Each row below holds a small network's activations on one input, seen along a few directions.
Each table varies a few parts of the input and shows all the possible inputs, shuffled.
Descriptions start from the smaller parts, as in this example, which fits no table here: one of 6 places along a line, together with either a single point or one of 9 places along a line or (one of 2 separate values, together with one of 8 places around a ring).
Shared parts are said once, and a part with two or three values counts as separate values.
In the rows, zero is written as 128.

Other details of the inputs vary at random and push rows far along two fixed directions, the same in every table; ignore that.

A family of inputs:
row 1: [123 122 139 130 129 143 122 153 134 143 123 126 131]
row 2: [106 133 131 126 134 141 132 149 128 127  94 125 143]
row 3: [129 134 123 134 109 109  95 144 162 126 150 130 102]
row 4: [117 130 138 140 126 127 135 119 125 132 129 128 146]
row 5: [131 117 120 127 111 118 106 145 160 143 171 122 101]
row 6: [149  91 104 120 123  96 123 103 166 132 163 133  64]
row 7: [109 126 130 134 132 139 130 129 129 124 132 133 135]
row 8: [104 132 146 137 122 144 132 164 107 116  76 116 156]
row 9: [137 131 115 129 109 107  98 145 164 125 154 122 105]
row 10: [153  92 125 114 126  96 125 115 147 136 156 136  78]
row 11: [131 126 115 123 110 105 104 151 153 139 160 124 101]
row 12: [170 145  93 112 112 105 126  87 161 155 176 126  80]
row 13: [128 130 124 127 115 113  96 147 154 147 146 126  93]
row 14: [169 138 100 118 120 117 115  86 159 136 198 142  83]
row 15: [136 136 120 119 151 156 154 106 111 128 120 135 142]
row 16: [117 129 138 143 124 129 120 129 141 142 121 120 130]
row 17: [103 132 142 138 120 135 119 153 112 122  91 118 141]
row 18: [126 129 143 135 135 149 123 148 133 124 104 127 148]
row 19: [123 136 140 133 133 138 122 155 129 119  93 126 147]
row 20: [ 88 125 136 133 131 130 127 166 121 112  95 120 159]
row 21: [105 125 149 141 121 148 121 147 115 126 100 117 143]
row 22: [130  89 137 127 123 120 136 122 106 112  98 131 131]
row 23: [116 132 115 126 114 116  98 138 168 141 143 123  89]
row 24: [136 129 120 121 112 118 105 151 160 150 144 126  95]
row 25: [164 141 104 115 139 124 160  69 112 133 167 132 132]
row 26: [ 99 136 151 142 134 130 131 148 113 128  78 121 164]
row 27: [ 96 126 144 137 137 148 123 147 131 129 104 123 140]
row 28: [126 129 116 130 100  94 107 137 165 141 154 113 108]
row 29: [ 99 126 140 139 116 129 124 165 110 110  96 112 155]
row 30: [124 118 107 124 109 120 104 132 174 140 175 120  93]
row 31: [149 148 121 112 155 131 162  95  76 121 136 150 147]
row 32: [110 133 136 139 116 112 123 138 135 130 119 126 140]
row 33: [137 127 119 132 106 121 112 125 175 157 153 117  98]
row 34: [ 87 130 143 137 137 135 132 154 111 112  91 130 161]
row 35: [132 118 113 129  97 121 105 135 157 134 169 112  96]
row 36: [110 122 149 142 137 144 127 160 119 107  99 125 172]
row 37: [ 97 129 143 141 114 130 121 159 112 113  99 121 147]
row 38: [153 142 123 113 160 145 169  83  75 125 145 152 151]
row 39: [137 136 134 132 142 144 125 119 124 124 124 134 137]
row 40: [ 98 124 161 142 144 151 128 163 104 129  86 129 164]
row 41: [207 126  99 102 184 119 220   7  52 112 143 162 137]
row 42: [158 144 118 112 147 157 169  81  81 123 127 132 145]
row 43: [100 121 146 142 116 141 122 149 116 119 113 119 146]
row 44: [154 151 123 118 155 139 146  97  96 116 118 144 144]
row 45: [187 119 126  95 174 125 188  48  75  99 128 153 139]
Each input here is: one of 5 separate values, together with either a single point or (one of 2 separate values, together with one of 4 places along a line).
Changing only the choice among 5 separate values turns row 45 into row 10. The same change can be made to row 44. Which row results?
> row 13
Change only the choice among 2 separate values in row 21. List by row number the other rows that result.
> row 17
Change only the choice among 2 separate values in row 42. List by row number the other rows that result.
> row 8
Change only the choice among 5 separate values in row 15. List by row number the other rows that result.
> row 1, row 18, row 33, row 42
Which other rows agree with row 20 in the choice among 5 separate values? List them by row number.
> row 2, row 6, row 7, row 15, row 23, row 27, row 30, row 34
